Each row below holds a small network's activations on one input, seen along a few directions.
In each table, some parts of the input vary, and every possible input appears once, in random order.
Descriptions start from the smaller parts, as in this example, which fits no table here: one of 2 separate values, together with either a single point or one of 9 places around a ring or (one of 4 places along a line, together with one of 5 places around a ring).
Shared parts are said once, and a part with two or three values counts as separate values.

Other details of the inputs shift rows strongly along two fixed directions, in all tables alike. That doesn't count.

Rows:
row 1: [  2   8   3 -30  12   4   2 -31   6 -13 -24]
row 2: [-12  12   0 -21   7  -1   1 -19   3 -26 -29]
row 3: [ 15   1   7 -34  -2 -10   6 -29 -12 -21 -23]
row 4: [ -3  10  -1 -25  19   1   5 -15  -1 -29 -18]
row 5: [  2 -36 -22  48   7  -8   7  10  10 -10   2]
row 6: [ -3  30   5  -2 -18   3 -14  17   1  29  15]
row 7: [  9 -40 -15  47  15   8  -7   5   7  -7   0]
row 8: [ 20 -46  -6  43  -5   3   3   8  -6 -18   5]
row 9: [ 10  25  16  -5 -10   3  -1  10   3  37  22]
row 10: [  4  23  15   1  -6   8 -13  22  -1  27  18]
row 11: [-11  19   6  -9 -13  -4  -2  24  -3  30  26]
row 12: [ -8  -8   2 -31  -8  -6   4 -20 -17 -32 -20]
row 13: [-20   5  -6 -29  12  -2   8 -18  -7 -23 -19]
row 14: [ -3   9  -1 -30  18  -2   5 -12   3 -31 -17]
row 15: [  9  18   9  -4 -35  -6  -7  21 -13  17  16]
row 16: [-12   9  -2 -17   7  -6   2 -23   4 -29 -20]
row 17: [  1 -33 -22  50   5  -1   8   4   7 -11   5]
row 18: [-13  16   8  -6 -14   7  -8  21  -5  33  15]
row 19: [-20   2  -4 -31   8   2  -5 -22  -2 -19 -23]
row 20: [ 13 -44  -7  49  12   2   4  -4  13   4  -1]
row 21: [  5  25  12  -2  -5   6 -10  22  -1  25  22]
row 22: [12 21 10 -5 -7 -4  4 17  5 36 22]
row 23: [12 21 10 -5 -7  3  5 14  2 37 19]
row 24: [-10 -47 -15  48   8  -1   2   1   4  -6   6]
Description of these inputs: one of 4 places along a line, together with either a single point or one of 5 places along a line.
Question: The inputs of row 24 and row 21 match in every part but the place on the line of 4. If row 12 is changed in the same way as row 24 into row 21, which row does it become?
Answer: row 8

Rows:
row 25: [  6 -17   5  23 -24 -11   4  14  -5  33  23]
row 26: [  5  25  -1 -42  21  -2   6  -9   0 -46 -26]
row 27: [-15  -7 -11   9  18   2  -2 -14   6 -15 -21]
row 28: [-17   3   6 -10  10  17 -17  -9   4  10  -6]
row 29: [-23  15  -2 -40  16   3   1 -29   8 -22 -32]
row 30: [ -7  -6  -9  -1  -7  -8   3  17 -12 -18   5]
row 31: [20 -4 -1 34  2  4  0 21  3 -6 15]
row 32: [ -7 -23   5 -16  -4   5  -9 -22 -15 -20 -18]
row 33: [  1  -4   0  30 -23  -5  -3  30 -15  10  28]
row 34: [ 22 -46 -14  31  28  -7  22 -23  13 -18  -9]
row 35: [-6 -3 -3 28 -5  7 -2 19 10 39 18]
row 36: [-16  40  18 -28  -6  -1  -1   9   7  44  14]
row 37: [ 17 -13  -6   0  12   4   3 -18   8 -23 -19]
row 38: [ 16  24  10 -17   0   1  -5  -4  -2  -5  -9]
row 39: [-21  30   1 -10   4   6  -2  11   2  -1   6]
row 40: [ 16  37  29 -28 -10  17 -18  10  -9  30  10]
row 41: [ 14  25   7 -16  -1   2  -7  -1   1 -13  -3]
row 42: [-11 -45 -22  30  31  -7  19 -23  18  -7  -7]
row 43: [ -3  -1   2 -24  -8 -14  14 -16 -10   7   4]
row 44: [-14 -16 -14  28   9   3  -7   3  10  -8   2]
row 45: [  4  -8  -2  29 -28  -4 -10  24 -13  16  27]
row 46: [ 25 -13   8  22   2  -5   8   4   8  17   9]
row 47: [ 25  -2   7  24 -10   6   1  20   6  30  17]
row 48: [ -1  37  15 -27 -32  -4 -11  13 -21  25  12]
row 49: [ -3  -1  -1 -17 -17  -2  -3  -6  -8  -1  -3]
row 50: [-17 -36 -30  37  29  -1   6   7  13 -33  -8]
row 51: [ -9   7   5 -48  -8  -6   9 -28 -10 -25 -30]
Question: The inputs of row 41 and row 45 match in every part but one. If row 38 is changed in the same way as row 41 into row 45, which row does it become?
Answer: row 48
Question: What is each input in this table made of?
Answer: one of 3 separate values, together with either a single point or one of 8 places along a line
Question: Start at row 42 and move only the place on the line of 8, one step at a time. The first step leads to row 36. Which rows follow, in order?
Answer: row 35, row 29, row 27, row 44, row 39, row 50
Question: Change only the choice among 3 separate values in row 35. List by row number the other rows that result.
Answer: row 47, row 51
